Each row below holds a small network's activations on one input, seen along a few directions.
Each table varies a few parts of the input and shows all the possible inputs, shuffled.
A made-up example of a description, with smaller parts first: ring(8) and (point or line(9) or (values(3) and line(6))).
Shared parts are said once, and a part with two or three values counts as separate values.
(in the rows, 100 means zero)

Other details of the inputs vary at random and push rows far along two fixed directions, the same in every table; ignore that.

Table:
r1: 99; 83; 73; 88; 101; 108; 113; 118; 96; 142; 102
r2: 88; 114; 90; 104; 103; 107; 117; 108; 86; 140; 92
r3: 110; 65; 103; 121; 93; 85; 63; 107; 111; 113; 113
r4: 72; 126; 86; 88; 84; 111; 150; 100; 125; 136; 86
r5: 108; 57; 104; 119; 98; 89; 65; 108; 115; 114; 112
r6: 86; 119; 82; 75; 92; 123; 152; 104; 107; 136; 92
r7: 89; 80; 91; 111; 94; 108; 101; 108; 111; 130; 97
r8: 116; 66; 97; 117; 106; 77; 61; 108; 77; 122; 112
r9: 82; 93; 60; 104; 92; 109; 101; 113; 100; 122; 107
r10: 108; 134; 134; 92; 91; 76; 98; 78; 104; 54; 97
r11: 66; 134; 85; 101; 99; 119; 147; 110; 104; 133; 102
r12: 81; 91; 84; 109; 90; 117; 115; 109; 107; 132; 94
r13: 139; 25; 96; 120; 112; 94; 46; 113; 92; 107; 118
r14: 113; 139; 120; 79; 112; 105; 124; 88; 105; 74; 92
r15: 94; 131; 131; 85; 107; 91; 114; 89; 109; 72; 84
r16: 136; 42; 95; 115; 113; 95; 50; 110; 96; 109; 118
r17: 110; 118; 124; 102; 112; 96; 78; 79; 95; 37; 103
r18: 93; 143; 111; 86; 98; 91; 110; 88; 97; 61; 92
r19: 89; 113; 91; 78; 100; 127; 150; 107; 98; 121; 80
r20: 118; 110; 137; 81; 115; 107; 114; 84; 93; 59; 84
r21: 73; 113; 69; 96; 93; 116; 127; 108; 98; 115; 92
r22: 93; 93; 85; 91; 99; 123; 122; 112; 107; 139; 101
r23: 112; 53; 89; 130; 108; 100; 51; 102; 91; 88; 117
r24: 89; 108; 84; 76; 86; 126; 156; 105; 105; 132; 84
r25: 131; 36; 103; 111; 104; 96; 54; 112; 96; 104; 116
r26: 87; 131; 74; 80; 100; 124; 149; 111; 108; 136; 93
r27: 126; 47; 94; 109; 103; 99; 59; 112; 102; 117; 119
r28: 78; 110; 88; 103; 99; 118; 134; 103; 112; 131; 83
r29: 109; 72; 76; 99; 105; 111; 94; 116; 98; 135; 107
r30: 79; 101; 63; 107; 96; 120; 108; 110; 101; 120; 104
r31: 77; 139; 73; 101; 91; 113; 132; 107; 110; 124; 94
r32: 103; 135; 123; 90; 92; 89; 97; 77; 100; 48; 100
r33: 88; 127; 82; 72; 98; 115; 147; 108; 104; 127; 86
r34: 120; 66; 76; 101; 93; 98; 84; 112; 106; 130; 120
r35: 114; 43; 98; 117; 104; 77; 52; 108; 94; 107; 110
r36: 113; 139; 121; 68; 108; 89; 118; 90; 99; 66; 93
r37: 112; 100; 141; 93; 102; 78; 82; 77; 100; 54; 94
r38: 82; 110; 61; 107; 86; 100; 112; 114; 108; 137; 105
r39: 79; 108; 71; 111; 84; 120; 111; 110; 111; 127; 105
r40: 110; 68; 85; 119; 94; 75; 60; 110; 98; 113; 116
r41: 106; 126; 130; 64; 107; 97; 130; 90; 90; 62; 77
r42: 105; 113; 133; 102; 112; 97; 90; 79; 90; 46; 90
r43: 85; 122; 100; 103; 97; 110; 126; 103; 96; 133; 93
r44: 103; 132; 135; 84; 101; 72; 100; 86; 102; 59; 88
r45: 84; 119; 80; 78; 99; 130; 154; 112; 102; 133; 83
r46: 107; 55; 95; 125; 99; 100; 52; 103; 94; 87; 118
r47: 109; 56; 95; 116; 94; 88; 69; 100; 97; 105; 110
r48: 117; 116; 133; 68; 110; 87; 107; 90; 89; 54; 86
r49: 87; 84; 81; 111; 99; 110; 104; 111; 97; 129; 95
r50: 79; 130; 79; 106; 83; 114; 123; 106; 116; 123; 100
r51: 106; 135; 140; 96; 105; 86; 103; 83; 108; 59; 88
r52: 83; 101; 84; 101; 87; 112; 118; 97; 101; 113; 95
r53: 112; 121; 143; 94; 107; 74; 81; 84; 101; 50; 93
r54: 118; 70; 103; 128; 111; 90; 66; 105; 82; 121; 110
r55: 124; 59; 108; 121; 101; 75; 52; 100; 82; 111; 119
r56: 122; 48; 104; 138; 120; 79; 38; 108; 83; 98; 134
r57: 80; 88; 80; 112; 89; 119; 109; 108; 103; 124; 98
r58: 102; 114; 131; 95; 111; 92; 87; 82; 85; 44; 89
r59: 113; 112; 144; 75; 107; 104; 112; 85; 97; 55; 85
r60: 80; 111; 82; 107; 109; 107; 117; 112; 91; 128; 107
r61: 103; 127; 140; 93; 110; 90; 106; 82; 112; 61; 86
r62: 101; 141; 131; 94; 103; 84; 100; 86; 100; 57; 92
r63: 102; 102; 84; 93; 96; 114; 115; 109; 111; 127; 107
r64: 102; 138; 123; 93; 106; 93; 91; 82; 93; 44; 96
r65: 91; 84; 78; 114; 106; 91; 94; 117; 88; 130; 119
r66: 112; 134; 130; 67; 101; 98; 122; 81; 102; 64; 89
r67: 112; 68; 100; 119; 105; 79; 62; 104; 89; 102; 130
r68: 81; 93; 81; 105; 99; 112; 116; 111; 106; 138; 90
r69: 111; 110; 141; 101; 113; 90; 86; 78; 93; 47; 89
r70: 111; 63; 79; 101; 110; 108; 88; 116; 94; 134; 110
r71: 115; 62; 97; 116; 88; 77; 63; 101; 108; 113; 115
r72: 103; 135; 137; 98; 95; 86; 96; 85; 107; 57; 95
r73: 96; 126; 128; 86; 105; 88; 104; 82; 88; 48; 85
r74: 73; 141; 68; 97; 76; 114; 145; 102; 118; 133; 96
r75: 122; 60; 99; 136; 102; 79; 45; 104; 101; 100; 120
r76: 97; 128; 126; 92; 111; 100; 96; 81; 87; 39; 91
r77: 96; 106; 86; 78; 89; 118; 140; 104; 105; 125; 90
r78: 108; 63; 91; 122; 98; 98; 51; 103; 99; 86; 123
r79: 106; 57; 90; 114; 100; 86; 69; 109; 90; 110; 106
r80: 87; 99; 65; 119; 93; 117; 103; 110; 106; 129; 106
r81: 111; 115; 127; 94; 100; 86; 77; 75; 96; 34; 108
r82: 90; 113; 71; 119; 93; 109; 109; 109; 112; 127; 104
r83: 78; 115; 80; 97; 86; 118; 127; 96; 103; 106; 96
r84: 124; 104; 134; 87; 120; 97; 92; 87; 93; 64; 99
r85: 74; 123; 87; 87; 92; 104; 140; 107; 115; 129; 84
Description of these inputs: ring(5) and (values(2) or line(5) or ring(10)).
Question: The inputs of r77 and r13 match in every part but the ring(5) part. If r81 is changed in the same way as r77 into r13, which row does it become?
Answer: r17
Question: The inputs of r22 and r1 match in every part but the ring(5) part. If r50 is changed in the same way as r22 into r1, which row does it become?
Answer: r38
Question: The inputs of r83 and r46 match in every part but the ring(5) part. If r34 is changed in the same way as r83 into r46, which row does it become?
Answer: r63
Question: Change only the line(5) part in r20. List by row number the other rows that result.
Answer: r13, r14, r16, r84
Question: Change only the ring(5) part in r64. List by row number the other rows that result.
Answer: r18, r32, r39, r80

Table:
r86: 126; 22; 82; 119; 101; 104; 50; 116; 98; 105; 127
r87: 118; 58; 104; 112; 119; 92; 55; 102; 78; 84; 114
r88: 95; 131; 106; 92; 109; 101; 125; 106; 93; 115; 96
r89: 103; 102; 123; 85; 104; 106; 105; 87; 97; 55; 93
r90: 102; 92; 113; 124; 93; 70; 37; 85; 89; 50; 126
r91: 110; 106; 123; 86; 102; 102; 103; 81; 105; 64; 89
r92: 75; 136; 77; 112; 84; 101; 112; 94; 104; 96; 103
r93: 82; 134; 92; 81; 109; 125; 138; 101; 92; 103; 88
r94: 65; 151; 80; 107; 81; 105; 129; 93; 105; 96; 98
r95: 81; 135; 119; 118; 96; 89; 91; 85; 108; 63; 93
r96: 139; 74; 135; 113; 125; 61; 41; 94; 78; 67; 116
r97: 95; 113; 90; 84; 107; 123; 122; 103; 92; 89; 90
r98: 88; 124; 102; 80; 109; 120; 130; 97; 90; 76; 83
r99: 131; 34; 88; 119; 100; 68; 44; 118; 101; 131; 122
r100: 64; 98; 34; 101; 97; 147; 149; 130; 101; 188; 102
r101: 107; 103; 121; 87; 105; 106; 105; 88; 98; 56; 91
r102: 128; 39; 100; 113; 102; 95; 49; 102; 103; 92; 117
r103: 109; 121; 130; 83; 101; 76; 106; 92; 103; 79; 92
r104: 59; 144; 84; 114; 88; 112; 125; 101; 120; 110; 92
r105: 105; 119; 118; 91; 119; 104; 104; 91; 83; 66; 90
r106: 104; 26; 50; 124; 90; 88; 71; 132; 107; 187; 121
r107: 75; 125; 84; 82; 77; 123; 160; 101; 117; 136; 79
r108: 90; 110; 90; 86; 99; 127; 135; 101; 108; 98; 89
r109: 119; 49; 79; 123; 104; 86; 66; 124; 100; 148; 122
r110: 101; 125; 132; 94; 114; 84; 106; 92; 83; 81; 95
r111: 114; 120; 129; 83; 103; 74; 103; 91; 103; 78; 93
r112: 133; 42; 106; 115; 93; 86; 50; 100; 103; 96; 112
r113: 110; 119; 127; 95; 113; 96; 102; 87; 83; 72; 96
r114: 94; 123; 108; 80; 98; 117; 132; 87; 112; 85; 84
r115: 68; 155; 78; 104; 83; 108; 131; 94; 108; 96; 98
r116: 101; 119; 128; 94; 109; 97; 105; 88; 80; 74; 94
r117: 110; 126; 130; 87; 111; 83; 105; 92; 100; 82; 97
r118: 112; 112; 128; 82; 92; 100; 106; 85; 109; 71; 93
r119: 43; 116; 32; 130; 76; 131; 140; 124; 128; 182; 97
r120: 79; 130; 121; 118; 96; 85; 85; 85; 107; 60; 96
r121: 92; 119; 98; 95; 103; 115; 123; 102; 90; 115; 98
r122: 114; 118; 130; 81; 96; 86; 103; 88; 111; 76; 87
r123: 50; 123; 21; 119; 70; 131; 141; 121; 117; 175; 110
r124: 100; 123; 114; 80; 89; 108; 130; 88; 114; 88; 86
r125: 115; 116; 129; 80; 96; 87; 100; 88; 112; 76; 93
r126: 84; 90; 62; 97; 79; 115; 132; 120; 122; 171; 92
r127: 90; 112; 82; 104; 105; 106; 127; 113; 93; 147; 98
r128: 108; 123; 127; 92; 112; 100; 105; 89; 85; 74; 98
r129: 137; 60; 130; 102; 114; 87; 48; 88; 93; 39; 108
r130: 136; 43; 103; 109; 96; 78; 42; 106; 107; 109; 120
r131: 91; 108; 85; 88; 106; 123; 124; 105; 92; 99; 87
r132: 89; 89; 60; 130; 84; 97; 74; 106; 104; 116; 126
r133: 99; 113; 121; 91; 117; 101; 101; 90; 80; 65; 93
r134: 102; 103; 127; 85; 101; 100; 102; 80; 103; 62; 90
r135: 106; 116; 118; 90; 119; 102; 101; 90; 83; 65; 94
r136: 112; 45; 77; 133; 106; 88; 65; 125; 83; 150; 122
r137: 93; 134; 103; 76; 88; 106; 141; 96; 122; 113; 81
r138: 112; 123; 129; 80; 103; 79; 104; 94; 105; 80; 97
r139: 60; 130; 73; 121; 86; 113; 121; 108; 120; 125; 97
r140: 123; 38; 108; 112; 91; 85; 51; 98; 100; 98; 115
r141: 110; 120; 132; 91; 110; 77; 101; 89; 96; 79; 94
r142: 98; 110; 115; 83; 112; 107; 106; 91; 84; 58; 88
r143: 87; 97; 64; 95; 89; 107; 129; 124; 116; 170; 101
r144: 122; 21; 88; 122; 97; 93; 45; 108; 100; 112; 118
r145: 83; 96; 60; 106; 94; 110; 129; 125; 109; 179; 98
r146: 98; 110; 100; 86; 85; 113; 126; 97; 115; 110; 91
r147: 105; 114; 112; 81; 114; 111; 105; 93; 88; 59; 93
r148: 126; 42; 106; 110; 95; 75; 47; 103; 105; 107; 114
r149: 128; 54; 103; 121; 116; 79; 45; 115; 83; 113; 127
r150: 109; 17; 43; 125; 94; 122; 73; 132; 106; 159; 123
r151: 108; 110; 123; 83; 102; 106; 106; 83; 107; 66; 92
r152: 84; 135; 118; 118; 97; 88; 90; 85; 110; 62; 94
r153: 110; 125; 130; 88; 111; 81; 105; 91; 99; 82; 94
r154: 113; 65; 95; 119; 107; 99; 70; 110; 82; 117; 113
r155: 91; 112; 99; 100; 103; 110; 121; 100; 86; 114; 95
r156: 91; 113; 105; 94; 102; 91; 120; 101; 100; 119; 94
r157: 88; 99; 69; 93; 104; 129; 127; 112; 95; 120; 92
Question: The inputs of r88 and r136 match in every part but one. If r132 is changed in the same way as r88 into r136, which row does it become?
Answer: r94
Question: The inputs of r109 and r156 match in every part but one. If r121 is changed in the same way as r109 into r156, which row does it become?
Answer: r116
Question: Describe the family of inputs behind these rows.
Answer: line(6) and (values(2) or ring(10))
Question: Change only the values(2) part in r95. List by row number the other rows that result.
Answer: r94
Question: Change only the line(6) part in r120. List by row number the other rows that result.
Answer: r95, r104, r119, r139, r152
Question: Change only the values(2) part in r123. List by row number the other rows that result.
Answer: r104

Table:
r158: 112; 95; 99; 76; 94; 103; 127; 102; 119; 120; 89
r159: 74; 148; 99; 72; 105; 134; 175; 97; 90; 113; 75
r160: 99; 78; 83; 127; 85; 83; 59; 105; 107; 106; 126
r161: 116; 100; 113; 91; 106; 85; 96; 94; 99; 105; 102
r162: 106; 135; 144; 73; 117; 106; 125; 78; 78; 49; 82
r163: 113; 65; 82; 99; 88; 100; 100; 122; 108; 157; 106
r164: 78; 168; 91; 77; 111; 114; 164; 105; 91; 112; 86
r165: 103; 71; 84; 136; 93; 98; 58; 104; 103; 98; 121
r166: 113; 48; 78; 90; 94; 113; 98; 115; 114; 138; 103
r167: 115; 109; 137; 122; 101; 75; 52; 79; 105; 40; 112
r168: 112; 68; 102; 122; 104; 85; 37; 93; 93; 56; 119
r169: 92; 150; 129; 91; 105; 105; 103; 70; 94; 10; 84
r170: 89; 54; 52; 94; 93; 137; 127; 125; 112; 175; 95
r171: 113; 102; 126; 115; 94; 66; 52; 84; 101; 46; 118
r172: 117; 40; 96; 104; 109; 115; 76; 110; 84; 104; 104
r173: 108; 79; 81; 102; 97; 96; 101; 112; 102; 149; 107
r174: 111; 109; 119; 107; 89; 53; 54; 83; 99; 51; 115
r175: 89; 146; 101; 57; 88; 120; 181; 99; 124; 121; 71
r176: 104; 56; 82; 99; 106; 128; 102; 113; 89; 123; 97
r177: 101; 115; 87; 98; 114; 100; 109; 114; 86; 114; 107
r178: 55; 159; 129; 107; 98; 101; 151; 89; 111; 110; 65
r179: 110; 130; 144; 52; 104; 104; 131; 79; 111; 54; 76
r180: 104; 145; 139; 79; 124; 94; 118; 83; 75; 45; 91
r181: 70; 91; 46; 135; 77; 120; 106; 120; 124; 168; 111
r182: 85; 159; 106; 62; 87; 119; 179; 101; 117; 130; 71
r183: 114; 83; 101; 119; 87; 54; 42; 94; 100; 75; 125
r184: 111; 69; 101; 121; 104; 86; 40; 94; 93; 58; 120
r185: 131; 75; 117; 109; 116; 70; 50; 104; 84; 90; 118
r186: 104; 82; 98; 80; 102; 120; 117; 105; 105; 111; 89
r187: 67; 76; 27; 128; 84; 138; 111; 120; 105; 151; 104
r188: 99; 90; 73; 105; 104; 100; 100; 121; 96; 153; 108
r189: 123; 66; 108; 111; 125; 85; 57; 101; 71; 81; 119
r190: 89; 157; 132; 97; 98; 100; 109; 72; 105; 37; 92
r191: 74; 82; 98; 140; 96; 93; 94; 111; 108; 150; 92
Question: Describe the family of inputs behind these rows.
Answer: values(2) and (point or line(6) or ring(10))
Question: The inputs of r173 and r161 match in every part but the values(2) part. If r185 is changed in the same way as r173 into r161, which row does it become?
Answer: r188
